These are the activations of a small neural network, seen along a few directions. Each row is one input.
Each table varies a few parts of the input and shows all the possible inputs, shuffled.
A made-up example of a description, with smaller parts first: ring(8) and (point or ring(9) or (values(3) and line(4))).
Shared parts are said once, and a part with two or three values counts as separate values.
In the rows, zero is written as 128.

Other details of the inputs shift rows strongly along two fixed directions, in all tables alike. That doesn't count.

Rows:
row 1: [157 127 106 121 133 175 139 146  93 143 116 132 150 125 143]
row 2: [123 139  99 117 143 158 110 146  95 147 157 133 119 134 163]
row 3: [189 124 126 149 115 160 165 135 124  91  74 100 181 136  87]
row 4: [110 129 114 129 148 148 111 129 102 154 157 141 107 113 156]
row 5: [117 106 191 126 118  32 139  69 200  71  73  96 131 154  62]
row 6: [ 88  95 159  90 117  66 136  93 168 115 107 103  94 143 112]
row 7: [112 141 109 119 126 161 134 154 110 154 161 140 108 108 157]
row 8: [229 121 101 149 114 182 160 143 101  94  55 110 213 149  85]
row 9: [113 134 106 131 140 144 103 128  99 156 160 140 108 123 154]
row 10: [115 136 140 125 142  85 106 108 134 139 140 132 112 133 128]
row 11: [225 138  82 140 123 207 149 169  80 102  89 123 213 141 118]
row 12: [130 151 107 130 146 151  96 146 101 146 163 139 126 124 165]
row 13: [ 92 128 148 132 118 112 126 133 152 141 153 144 107 119 134]
row 14: [ 86 137 156 131 113  93 129 125 155 131 143 149 109 124 129]
row 15: [195 119 118 153 124 141 138 124 125  73  77 105 180 151  90]
row 16: [179 132 108 159 103 185 170 169 110 119 103 128 175 120 115]
row 17: [112 144 109 128 128 161 126 148 112 151 171 149 109 102 158]
row 18: [ 96 152 137 124 126 115 118 130 138 139 154 151 111 112 141]
row 19: [114 127 111 120 138 138 113 126 110 153 140 128 111 136 143]
row 20: [114 139 123 129 144 125  97 127 113 154 156 137 110 124 145]
row 21: [101 132 118 135 119 150 133 147 123 159 175 154 105 107 159]
row 22: [180 127 142 157 110 134 151 127 156  80  77 115 177 130  72]
row 23: [102 118 165 111 138  37 107  82 177 101 116 110 102 157 112]
row 24: [ 77  85 162  98 101  52 150 102 189 117 107 109  88 142 113]
row 25: [126  94 169 130 118  68 145  82 181  76  81  94 125 146  71]
row 26: [112 126 117 104 115 137 140 143 124 143 140 132 110 116 148]
row 27: [110 143 133 127 149 118 109 122 115 150 153 143 118 116 149]
row 28: [109 134 131 127 152 128 104 128 116 152 153 139 111 115 146]
row 29: [116 130 111 121 147 158 121 138  97 160 148 136 111 120 156]
row 30: [110 134 143 129 134 119 116 121 140 130 143 127 119 119 129]
Description of these inputs: line(5) and line(6).
Q: Which other rows does row 21 become when the line(6) part takes its other values? List them by row number.
A: row 4, row 9, row 15, row 17, row 25
Q: Which other rows does row 7 become when the line(5) part takes its other values? List them by row number.
A: row 17, row 18, row 22, row 26

Rows:
row 31: [125 142 104 125 133 149 115 140  97 158 156 150 123 132 153]
row 32: [140 109 114 137 132 154 131 122 129 118 126 113 127 130 111]
row 33: [ 47 116 169  77 152  39  88  93 172 132 154 128  68 146 143]
row 34: [107 171 152 196  92 139 136 160 168 116 182 174 130  80 123]
row 35: [120 138 100 126 131 163 112 142  96 149 156 136 116 124 154]
row 36: [ 62  98 163 110 145  54 102  89 153 160 148 127  62 128 142]
row 37: [122 129 114 142 142 157 122 139  91 164 156 150 121 120 155]
row 38: [130 143 108 125 136 142 107 142  98 164 150 146 125 118 154]
row 39: [128 103 134 110 126 101 122 112 158  88 122 105 109 151 122]
row 40: [151 120 135 130  85 144 184 148 145 110  86 124 158 119  96]
row 41: [164 120 151 124 131  78 137  97 155  63  69 105 161 147  78]
row 42: [172 144 135 140 133 132 131 138 126 104  92 113 174 143 101]
row 43: [172 125 146 156 139 148 137 124 122 114  90 116 171 129 101]
row 44: [103 117 152 108  86  95 170 132 171 120 112 116 123 128 114]
row 45: [125 131  97 126 135 169 115 144 104 145 164 129 108 122 151]
row 46: [150 110 141 147 100 150 192 150 144 113  79 126 151 109  98]
row 47: [146 151 126 129 138 118 125 125 117 116 118 121 143 127 122]
row 48: [176 127 120 133 125 119 128 134 130  99  90 124 174 141 113]
row 49: [142 121 123 136 129 137 131 119 121 131 118 135 138 140 115]
row 50: [ 99 107 150 112 121  63 122  95 171  99 108  96  98 161 109]
row 51: [145 139 131 133 140 136 126 109 119 125 116 126 141 118 116]
row 52: [127 158 113 122 145 148 110 131  91 151 155 143 124 109 151]
row 53: [130 133 128 123 129  95 117 126 135 132 121 121 130 140 129]
row 54: [ 84 114 166 115 148  67 115  74 154 133 131 115  86 124 124]
row 55: [ 71 106 160  83  90  76 153 120 177 124 138 128  98 126 136]
row 56: [135 109 124 149 133 146 134 124 116 123 117 116 134 126 118]
row 57: [144 136 118 131 125 119 131 131 126 123 120 126 143 152 128]
row 58: [110 144 130 122 151 151 104 130 110 162 155 144 119 117 150]
row 59: [117 132 101 131 136 173 115 138  98 154 156 138 117 117 151]
row 60: [126 142 103 116 135 139 113 144 108 140 155 152 129 138 167]
row 61: [176 120 126 147 125 136 134 123 123 119  87 122 165 131  97]
row 62: [172 136 137 140 133 141 130 129 121 109  91 119 172 138  94]
row 63: [128 140  98 125 133 159 116 151 110 138 164 123 108 128 160]
row 64: [137 101 119 149 138 151 137 126 123 119 126 109 129 124 115]
row 65: [124 139 102 115 131 154 109 147 106 131 155 138 121 130 169]
row 66: [102 134 119 118 106 169 161 161 123 163 146 154 112  95 150]
Q: What do these inputs look like to the network?
A: point or (line(5) and (point or line(6)))
Q: Which other rows does row 59 become when the line(5) part takes its other values? List them by row number.
A: row 35, row 50, row 56, row 65
Q: Which other rows does row 39 become when the line(6) part takes its other values? List them by row number.
A: row 33, row 41, row 48, row 60, row 65
